Each row below holds a small network's activations on one record, seen along a few directions.
Here are examples, each followed by its value of one field, T.
The word none means that the record has no T.
Other fields move the rows too, some of them a lot.
(in the rows, 500 means zero)
Strong random noise was added to every row along 9 fixed directions; ignore it. To show where, here is one row again and again, with new noise each time:
[610 474 336 347 342 314 557 583 666 437 583 422 420 318 507 380 491 590
 450 478 525 371 516 784 558 501]
[397 591 590 671 619 603 630 503 258 486 395 496 444 650 349 672 389 527
 235 344 454 595 399 630 612 489]
[490 424 533 408 495 594 669 416 451 454 607 207 535 623 550 355 540 583
 561 517 475 566 331 577 435 496]
[500 485 560 559 448 620 562 461 473 537 583 364 435 520 560 531 429 549
 360 446 453 620 457 655 545 315]
[597 526 559 578 467 542 491 569 561 520 377 600 415 348 601 615 337 460
 285 570 554 530 715 674 560 315]
[393 400 508 479 316 391 537 395 636 734 753 433 517 608 517 107 566 567
 899 414 398 352 383 311 413 752]
[316 510 226 328 358 356 544 596 510 396 497 542 551 377 265 667 419 608
 332 441 509 195 333 637 673 738]
[650 501 295 449 634 456 826 631 645 494 573 478 512 723 529 299 568 504
 679 432 514 195 595 417 447 652]
[564 502 636 436 502 362 564 503 511 466 322 420 579 380 586 215 486 453
 653 611 608 516 482 521 310 670]
[570 682 723 776 713 627 644 602 385 511 204 420 608 436 669 494 346 288
 357 451 617 742 476 412 264 326]
[487 599 684 542 344 161 443 448 396 610 476 483 408 389 436 182 516 596
 519 170 446 559 273 769 526 691]

[634 493 575 423 606 338 455 466 421 461 396 666 370 588 385 380 597 609
 536 559 505 465 619 665 602 705] => t10
[435 384 593 227 479 595 405 309 230 345 490 401 560 557 364 597 658 714
 476 574 433 543 229 660 671 695] => t2
[413 414 382 353 374 406 464 487 679 536 565 529 587 478 567 449 448 486
 693 639 519 230 583 330 460 617] => t12
[697 709 121 527 688 359 754 795 671 402 576 363 653 468 547 337 635 383
 594 189 583 317 293 279 276 488] => t4
[334 690 400 419 697 585 505 597 359 567 234 899 878 611 541 858 450 402
 432 365 539  63 431 140 567 733] => none
[703 480 568 387 550 692 622 395 371 408 452 495 425 658 682 595 494 604
 325 517 491 483 623 761 677 354] => t11
[423 386 545 469 352 467 462 368 503 593 630 511 361 558 395 316 516 584
 675 579 424 518 533 506 554 671] => t3
[272 321 474 476 471 552 492 399 541 468 490 507 407 530 270 494 450 486
 675 897 516 493 687 368 445 716] => t6
[245 417 446 651 545 787 319 422 421 685 715 759 495 814 283 900 536 545
 448 457 365 379 510 211 781 459] => t13
[543 531 722 244 664 587 594 390 203 267 146 376 620 567 629 595 525 562
 335 549 623 512 412 739 494 605] => t6
[179 498 689 712 446 475 304 454 392 597 304 633 552 383 277 517 380 346
 605 690 501 668 425 238 399 731] => t1
[365 424 472 368 399 562 447 442 543 578 423 649 679 445 600 534 417 450
 667 705 570 263 539 225 484 708] => t11
[335 498 656 534 344 584 309 447 504 556 422 462 599 270 665 619 342 458
 336 546 540 673 466 514 451 304] => t7
[548 480 454 249 523 492 552 479 454 399 508 442 598 623 697 612 621 657
 342 381 535 297 463 740 630 434] => t11
[759 493 504 403 681 517 628 510 469 349 417 488 432 623 522 439 590 546
 504 562 530 471 610 645 522 469] => t12
[411 549 471 692 436 410 559 554 646 617 519 515 528 428 456 284 410 378
 706 483 475 511 504 202 287 578] => t12
[600 587 536 447 441 429 502 501 475 494 546 469 441 446 461 474 576 568
 440 360 455 570 430 717 618 449] => none
[534 552 666 338 762 699 706 433 158 313 174 351 739 747 638 581 568 540
 424 570 556 513 318 525 445 609] => t10
[622 438 361 201 533 358 374 624 637 292 364 601 561 287 528 580 610 491
 498 718 665 294 602 606 514 574] => t1
[413 574 469 544 305 521 418 537 504 541 481 441 557 230 588 665 347 465
 291 406 500 610 321 528 508 303] => t4
[538 542 418 559 445 651 550 551 537 573 604 436 507 465 635 558 412 454
 409 402 477 517 475 460 522 297] => t7
[371 504 495 728 510 683 476 527 437 616 546 667 369 649 366 757 414 498
 364 453 354 516 598 460 679 418] => t1
[702 307 590 285 330 406 407 448 670 386 461 416 450 169 546 224 530 535
 688 904 570 638 618 669 413 523] => t2
[659 661  79 526 541 456 622 767 746 569 644 629 619 488 553 581 576 422
 509 167 518  73 474 267 545 471] => t13
[497 493 275 420 529 515 442 639 526 218 495 348 547 216 264 692 504 499
 301 712 609 626 346 588 489 405] => t13
[533 465 307 389 470 476 609 579 737 378 674 131 513 425 649 439 503 479
 474 509 549 530 454 613 349 265] => t9
[712 487 432 660 595 641 587 594 566 484 483 671 290 515 453 625 429 433
 394 615 469 557 838 534 607 347] => t8
[574 601 739 506 631 570 371 505 362 564 310 734 643 583 711 668 565 450
 358 324 545 455 507 433 585 427] => t2
[590 608 492 604 449 571 527 466 505 717 749 508 522 593 668 504 575 545
 426 117 366 536 327 467 564 264] => none
[376 498 654 402 459 479 224 456 463 530 409 470 817 235 676 517 554 382
 619 556 613 548 220 234 327 564] => t8
[576 575 487 672 736 547 613 579 506 581 458 650 516 685 538 443 532 380
 638 411 522 418 592 238 390 500] => t5
[555 550 673 769 506 233 415 472 456 609 374 685 231 421 257 199 488 452
 659 505 481 728 669 539 438 685] => t4
[630 548 432 640 571 457 540 582 576 459 460 551 450 363 444 425 489 384
 560 543 517 555 601 413 416 540] => t8
[493 647 366 576 465 494 519 656 602 545 522 417 624 362 655 589 459 392
 340 297 559 457 361 451 447 312] => t3
[542 425 201 509 385 491 585 640 963 638 843 370 494 456 711 406 439 456
 629 488 523 276 711 358 384 261] => t3
[270 426 719 348 532 465 485 330 369 443 352 308 650 621 552 383 510 527
 645 608 563 524 393 460 343 718] => t6
[404 557 544 350 494 541 566 462 338 476 329 486 781 505 661 553 460 474
 516 424 544 344 219 362 445 655] => t5
[518 583 461 429 546 496 496 543 438 410 495 313 594 435 580 543 538 530
 336 294 553 564 261 639 482 359] => t7
[513 670 725 728 761 473 398 600 388 545 219 608 590 471 583 537 525 296
 447 415 617 632 490 355 320 469] => t9
[618 655 423 528 533 262 656 612 563 477 496 192 632 385 588  81 631 413
 680 300 550 609 181 456 206 544] => t10
[421 637 491 693 578 631 601 575 366 548 392 536 600 539 525 649 402 422
 379 335 467 520 357 365 462 432] => t5
[596 502 639 361 413 358 450 397 550 470 606 199 497 473 781 264 599 546
 520 348 506 600 364 756 401 356] => t9

Which value of T does each new row have?
[556 477 441 709 696 644 743 530 657 550 672 250 473 748 639 352 485 412
 625 535 518 636 631 311 275 267] => t11
[585 289 325 290 457 659 343 543 715 361 605 472 546 332 541 662 577 522
 541 946 590 448 705 479 522 313] => t13
[420 315 531 274 501 697 439 390 519 374 547 358 500 602 661 788 454 549
 327 783 545 493 650 673 599 286] => t9
[509 677 463 680 582 430 413 689 546 563 445 595 574 381 550 613 477 392
 378 239 520 491 458 396 472 360] => t2
[649 417 324 345 412 449 506 584 701 428 602 460 506 331 541 430 562 493
 580 625 521 438 535 516 518 464] => t2
[456 647 570 340 484 219 462 573 465 475 242 590 725 359 647 405 508 480
 478 290 634 271 363 513 426 758] => t3
[431 346 358 427 405 434 519 507 584 331 611 354 377 347 344 476 444 532
 473 788 517 654 587 670 476 425] => t5
[573 499 462 631 504 572 587 513 566 594 654 461 363 634 549 427 516 512
 488 368 409 567 557 562 551 321] => t7
[433 409 444 535 380 584 383 465 620 583 681 456 433 427 481 534 510 482
 570 589 451 557 523 424 506 403] => t1
[349 460 544 626 634 443 571 427 383 517 537 457 390 798 341 469 523 577
 522 439 447 547 562 573 543 575] => t11
[287 489 547 390 554 326 452 447 305 354 396 466 583 535 175 437 556 584
 582 539 504 510 221 461 498 917] => t2
[257 542 613 687 429 482 295 453 305 518 499 541 360 459 284 766 403 558
 101 360 435 761 425 778 713 332] => t7
[685 516 474 317 416 399 475 451 531 480 698 389 394 465 528 463 689 662
 450 267 442 555 370 860 695 363] => none
[422 514 433 435 336 490 479 492 614 543 617 317 563 411 695 527 432 528
 462 385 504 481 388 491 423 294] => t4
